These are the activations of a small neural network, seen along a few directions. Each row is one input.
In each table, some parts of the input vary, and every possible input appears once, in random order.
A made-up example of a description, with smaller parts first: line(6) and (point or ring(9) or (values(2) and ring(5))).
Shared parts are said once, and a part with two or three values counts as separate values.

Other details of the inputs vary at random and push rows far along three fixed directions, the same in every table; ignore that.

A family of inputs:
x1: [ 10  15 -26 -43 -28  13   1 -36   1 -39 -29  52 -57  17]
x2: [ 31 -19   8  17  -8 -29   6 -20 -25  20 -18   4  32 -48]
x3: [ 11  25 -31 -21 -42 -24  -6 -68   2 -35 -40  41 -40 -23]
x4: [ 42 -79  35 -23  30  15  24  40 -20  -1 -10 -22  31 -30]
x5: [-55  60 -31  10  20   1  -1  -4  44  -8  58   4 -25  44]
x6: [-28  34 -11   2  22  20  -8  28  43 -12  47   0 -22  42]
x7: [ 87 -94  28 -33 -33  12  11  74  -4 -39 -40 -29  -3 -35]
x8: [ 22 -21  14  -9 -15  13  11  21 -10  12 -24   7  36 -23]
x9: [-32  44 -31  -2  -9 -33  10 -88 -18  -7 -22  55   1 -13]
x10: [-16  29 -25 -19 -27 -28  10 -70  -9 -14 -34  43  -2 -13]
x11: [-23  12  -3  -8  35  26 -14  32  44 -18  42   2 -35  36]
x12: [  2   2  21  17  32  32 -14  61   2  17  33 -12  20  19]
x13: [  5 -17  21  15  10 -17  23  -9 -35  31  -4  -8  49 -20]
x14: [ -8   7  18  49  23 -15 -17  26  11  24  43 -47  -9  21]
x15: [-42  59  -5  63  27 -18 -27 -18   2  33  63 -32  -8  23]
x16: [ 12 -12  18  43  10 -41   3 -16 -47  33 -10 -24  41 -42]
x17: [ -1   8  16  38   6  13 -29  34   3  10  47 -43 -11  18]
x18: [  3  24 -44 -60 -58 -11  -1 -70  20 -46 -70  52 -52   2]
x19: [ -8  27   4  46  16  11 -28  28  11  25  51 -27  13   0]
x20: [-16  29  -2  -2 -11  38 -17  38  28 -18  33   3 -48  51]
x21: [  5   4  -8 -25 -22 -15  19 -34 -12  -8 -25  46  15 -28]
x22: [-23  25  -4  -2 -13  36 -20  42  42  -2  13 -15 -36  39]
x23: [-24  28  10  28  29  21 -10  38   4  30  46  -4  25  15]
x24: [  0  -8  -1 -13 -31   7   4 -17  -4 -11 -21   1  -3   4]
x25: [ 49 -69  44 -27  10  32   0  53 -25  -3 -34 -11   8 -24]
x26: [ 73 -48   2 -56 -55 -11   0  12   2 -44 -61  24 -46 -32]
x27: [  7   3  12  -6   9  42 -22  66  23 -11  15   0 -39  42]
x28: [ 60 -71  14  -9  -4 -42  30   6 -20  -5 -25 -26   8 -35]
x29: [-30  -2 -18  25  20 -57  36 -72 -25  33  -6  -6  65 -32]
x30: [ -8  15 -23 -43  -8  29 -21  29  61 -59  14  32 -73  47]
x31: [-16   5  10  20   7  22 -15  42   5  14  18 -49   4  35]
x32: [ 28 -20  -5 -57 -60  23   1   1  21 -42 -54  26 -39   1]
x33: [-59  54  -5  46  54   5 -15 -21  -4  33  57  -9  -3  33]
x34: [ 14 -36  29  10  42   3  11  10 -43  33  -5  -8  59 -40]
x35: [-28  16  18  30  47  18 -15  26   0  26  37 -16   7  20]
x36: [  7 -45  24  27  31 -32  33  14 -40  37   1 -39  87 -31]
x37: [ 11  10 -14 -52 -49  54 -27  49  51 -48 -14   6 -83  54]
x38: [ 11 -19  15  44  10 -48  11 -32 -43  23   3 -34  17 -17]
x39: [ -5  -2 -12  43  19 -71  26 -64 -37  28   1 -10  54 -52]
x40: [-36  23 -24  -5   1  17 -14  15  62 -10  25 -18 -29  42]
x41: [ 28 -62  14 -11  -8  -8  34  14 -21  10 -32 -24  53 -30]
x42: [ -40   56  -52  -34  -10  -17   -1 -119    0  -38  -26   77  -57   -2]
x43: [-12   4  -2  11  29 -29  15 -51 -39  21 -11  31  46 -38]
x44: [-18  36 -32 -23 -30 -22   6 -77  -9 -22 -26  42 -18   4]
x45: [-23  21  17  34  26  19 -10  27  -8  22  44 -20  13  29]
x46: [ 90 -94  45 -63 -56  57   4  97  15 -27 -62 -11   1 -20]
x47: [-14   9  15  14  10  31 -13  52  19  22  37 -26  22  15]
x48: [-42  38 -40  15  -1 -45  16 -86 -23  28 -25  22  32 -27]
Each input here is: line(4) and (values(3) or line(9)).
Changing only the line(4) part turns x27 into x12. The same change can be made to x16. Which row results?
> x2
Change only the line(9) part in x4. List by row number the other rows that result.
> x5, x6, x11, x29, x30, x36, x40, x41
Change only the line(4) part in x6. List by row number the other rows that result.
> x9, x23, x45
Change only the values(3) part in x28. List by row number the other rows that result.
> x7, x39
Change only the values(3) part in x3. List by row number the other rows that result.
> x14, x16

A family of inputs:
x49: [ -4  24 -36 -32 -41 -34   8 -84   3 -29 -51  51 -30 -16]
x50: [ 40 -31   6 -17 -21 -21   7 -25 -31  -7 -48  14   2 -37]
x51: [ 35 -36  31 -39   7  84 -20 119  30 -16   9  -8  -6  25]
x52: [ 36 -25   3 -17 -35 -31  12 -51 -53  -9 -59  22  15 -44]
x53: [ -1  15 -26 -38 -26  16 -10  14  58 -54   1  18 -75  41]
x54: [  2   0  17  47  27 -23   5   1 -29  46  18 -31  50 -23]
x55: [-17   6  10  42  12 -21   4 -19 -32  43   8 -28  51  -2]
x56: [ 25 -36 -14 -28 -30 -33  27 -54 -19 -14 -57  15  20 -37]
x57: [-42  27   4  21  43   9   5 -16 -17  23  25  18  26   6]
x58: [-55  51 -31  31  17 -34   3 -56   9  18  31   2  10  -6]
x59: [ 38 -52  25 -13  -9  24  -2  50   5  -8 -12 -28  -9  -6]
x60: [-89  70 -10  41  62  16  -5   1  12  49  72  -8  31  47]
x61: [ 41 -36  33   2 -23  33  -5  69  -2   2  -8 -27   4  -3]
x62: [ 19 -39  37  30  34   0   1  55 -10  15  33 -46  16   0]
x63: [ -27   63  -48  -31  -17   14  -31   -3   78  -59   36   36 -104   53]
What do these inputs look like to the network?
> values(3) and (point or line(4))
Changing only the values(3) part turns x57 into x51. The same change can be made to x59. Which row results?
> x58
Change only the line(4) part in x53. List by row number the other rows that result.
> x49, x55, x56
